Here are a small network's activations along a few directions, averaged over the inputs that share one value of a field.
Related values have similar rows: they may be neighbours, one step apart, or belong to one group.

Y, 10 values:
y3: [ 35.7  34.0 -13.0  -2.9 -12.4   8.4 -29.4  18.4   9.2  16.0   8.4  -7.7
  16.9  -4.5 -12.1 -18.7  44.5   1.2]
y6: [-21.7 -55.9  12.8   5.8  35.2   9.1  26.3   9.5 -28.8 -19.6 -24.0 -28.3
 -25.4   8.4 -12.5  17.5 -54.5  23.1]
y4: [-26.6 -40.0  34.8   4.4  -0.7  15.5  47.9 -14.6  27.1 -45.1  -5.5   3.7
  -3.9  -4.4 -14.0 -16.0 -22.8 -14.5]
y1: [ -2.6  26.4  -6.9 -23.6  -6.9  -9.1  17.1  -6.3  -2.1  24.7  -3.8  -4.3
  34.5   5.9 -19.4 -10.8   5.2 -10.0]
y8: [ 26.6  10.8  -9.0 -15.9  10.8  29.6  24.8 -12.5  -1.7 -14.9   4.5   9.1
  12.5   6.5  25.4  26.8  -2.1  -0.2]
y9: [ -9.0  -9.8  23.7 -27.4  22.9 -17.5  35.8  12.1 -15.5  32.1 -49.0  -8.3
  42.4   0.9 -20.4 -49.7 -24.2   3.5]
y7: [ 13.3   7.3 -26.7  18.6 -31.7  -5.0 -51.3  -9.0  14.9  -8.3  50.9  31.5
 -39.7  -5.8  52.1  28.9  32.4  10.5]
y5: [ -9.1  55.8 -11.7  -0.8 -20.1  22.3 -36.9  -8.1  15.3 -25.9  -4.6  37.3
   5.1 -23.1   6.2  31.6  12.6  14.0]
y2: [ 22.8  18.3 -36.6  25.1 -12.1 -16.2 -73.2   5.4   7.3  19.5  38.0 -18.5
 -11.0  15.1  17.2  -2.5  38.0  -6.0]
y10: [-29.4 -46.9  32.8  16.6  15.1 -37.3  39.1   5.1 -25.7  21.4 -15.0 -14.4
 -31.4   1.0 -22.4  -7.0 -29.0 -21.7]
A value of Y combines one of 2 hidden first parts with one of 5 second parts; all combinations occur once.
Changing only the second part turns y10 into y2. y6 has the same second part as y10; what does that change turn y6 into?
Answer: y7
Changing only the second part turns y8 into y5. y1 has the same second part as y8; what does that change turn y1 into?
Answer: y3

S, 10 values:
s9: [  3.3  19.7 -31.5   7.1 -18.9 -33.7 -36.1 -18.5   9.9  31.7  40.2  -9.6
   9.4  21.8  15.0  -6.8  26.4 -26.3]
s2: [ 48.1  59.8 -25.7  -8.1  -5.7  36.9 -13.5  -2.6  14.8  -5.8  15.9  13.1
  24.6   4.8  25.2  18.7  36.9 -11.4]
s3: [-44.8 -67.7  12.0  13.5  38.3 -11.4  36.5  -3.2 -25.4 -10.6 -17.5 -42.7
 -21.5  28.7 -14.1   5.9 -71.4  -2.1]
s7: [-12.2 -12.7  19.0 -15.1  17.5 -40.8  29.5  19.9 -39.0  57.2 -36.9  -5.6
   7.4  -1.0 -16.4 -26.6 -21.1   1.6]
s5: [-21.9 -84.0  49.1 -10.5  17.8   5.0  79.2 -22.0  -5.9 -39.9 -15.4   2.6
 -19.4 -15.1 -13.6   6.7 -42.5   6.6]
s10: [ 27.7  21.8 -22.3  49.5  -0.9  -3.8 -92.1   4.4   4.8  -6.4  25.0   6.6
 -39.4  -5.2  39.1  27.3  36.3  -6.1]
s8: [  6.2  27.3 -37.6   0.0 -34.3  19.8 -55.8 -11.7  12.2 -28.1  40.5  28.9
 -24.1 -15.0  27.6  52.4  25.7  37.6]
s4: [ -9.7  56.6  11.3  -7.8  -2.4  25.7   3.4  -1.2  21.1 -17.7 -34.0  23.3
  38.4 -13.5 -14.7  -8.9   1.1 -13.0]
s6: [ -4.3 -38.3  16.3 -30.9   4.4  19.1  64.8   4.4  17.3 -12.8  -9.5  -1.5
  27.6  14.5   6.7 -46.7 -26.0  10.6]
s1: [  7.6  17.5   9.3   2.5 -15.7 -16.8 -15.8  30.6  -9.7  32.4  -8.3 -15.0
  -3.2 -19.9 -54.8 -22.0  34.6   2.4]
S is arranged as a 2 by 5 grid.
Name the neighbours of s2, in listed order.
Answer: s9, s8, s4
Name the neighbours of s3, in listed order.
Answer: s7, s5
A value of S combines one of 2 hidden first parts with one of 5 second parts; all combinations occur once.
Changing only the second part turns s6 into s4. s7 has the same second part as s6; what does that change turn s7 into?
Answer: s1
Changing only the second part turns s8 into s2. s10 has the same second part as s8; what does that change turn s10 into?
Answer: s9

F, 16 values:
f9: [-33.6 -12.7  21.5 -10.5  -4.2 -43.2  52.2  40.3 -14.8  32.7  -7.8  -4.6
 -17.0 -26.6 -39.7 -12.9 -15.5  28.9]
f6: [ 13.1 -60.9  28.1  15.2  28.2  54.4  23.7  -8.0  25.3 -52.7 -21.1  -6.8
 -22.0 -22.8 -20.1  14.8 -40.2   3.6]
f14: [ -4.3 -11.8  32.5  -5.5 -27.5  15.4  40.9 -11.2 -17.7  10.8 -31.6  41.1
   5.0  24.9  -2.4 -27.8  10.9 -26.3]
f13: [-26.6  31.5 -29.3  -9.5 -36.4   9.8 -19.1 -27.8  52.0 -11.8  -6.3  35.0
  32.5 -16.4  -3.3 -12.3  40.0   5.7]
f4: [ -9.5  -4.5 -15.4 -58.0  30.1   1.1  30.1   2.6 -56.0  45.0 -48.1 -33.6
  30.7   6.6 -28.2 -11.6  -5.4  -9.1]
f1: [  4.8 -42.6  21.9  15.2  39.7 -22.4   7.6   1.4 -17.6 -33.1  -9.4  -6.2
 -15.1 -17.2  23.3   6.8  20.8   4.5]
f11: [ 45.5  71.6   9.4 -23.4  -1.5  29.4 -29.6   4.5  -0.4 -15.9 -14.4  50.0
  50.4 -29.8  -2.2  29.5   8.2  28.0]
f15: [-15.3 -14.2  -0.2 -15.3  -1.9  -6.1  43.7 -40.9  -7.5 -19.9  22.5 -13.2
  -6.4   7.5   1.5  47.8 -41.1  11.3]
f2: [ -4.2   5.6  28.9   6.4  19.2 -31.7  17.1   0.2   5.0  27.2 -26.8 -41.1
  43.9  17.5 -33.2 -57.2 -23.4 -17.3]
f16: [ -8.9  20.8   6.9   5.6 -19.1 -20.8 -64.5   4.7  -0.2   9.7  29.2   3.5
 -38.3 -29.8   3.3  -0.8   5.4 -32.3]
f5: [ 54.7  12.3 -27.7 -21.2 -25.6  -0.9  -0.9 -13.4  36.5  18.9  58.8  -4.7
  29.2  11.1  21.8 -20.2  39.3 -12.5]
f8: [ 12.6   9.2 -31.5  38.1  -6.8 -18.3 -33.7 -14.9   6.4  33.5  -0.6   2.1
 -33.9   8.6  40.0  18.9  14.7   2.3]
f7: [  1.8  59.9  -9.4  12.3  -7.3  41.0   7.6  11.7  17.4 -25.7  12.5 -14.7
  -4.1   4.9  -4.5  11.0  31.7 -23.4]
f12: [-31.6 -34.8   5.1 -11.6  20.8  14.5  27.0  10.6   0.9 -22.7 -13.8  15.6
  -9.1  15.1  52.8 -14.8 -61.9  13.9]
f3: [  5.1  -9.1 -13.3  21.0 -23.8   3.7 -58.4  12.4 -12.5 -14.7  18.6 -21.1
 -32.2  15.0   0.1   1.0  20.9  42.3]
f10: [ -3.8 -20.4 -27.3  41.3  16.0 -25.7 -43.5  27.7 -16.8  18.7  38.2  -1.3
 -13.6  31.4  -9.1  28.0  -4.3 -19.5]
F is arranged as 4 separate groups.
List the group mates of f10, in the order listed.
Answer: f16, f8, f3
List the group mates of f13, in the order listed.
Answer: f11, f5, f7
List the group mates of f1, in the order listed.
Answer: f6, f15, f12
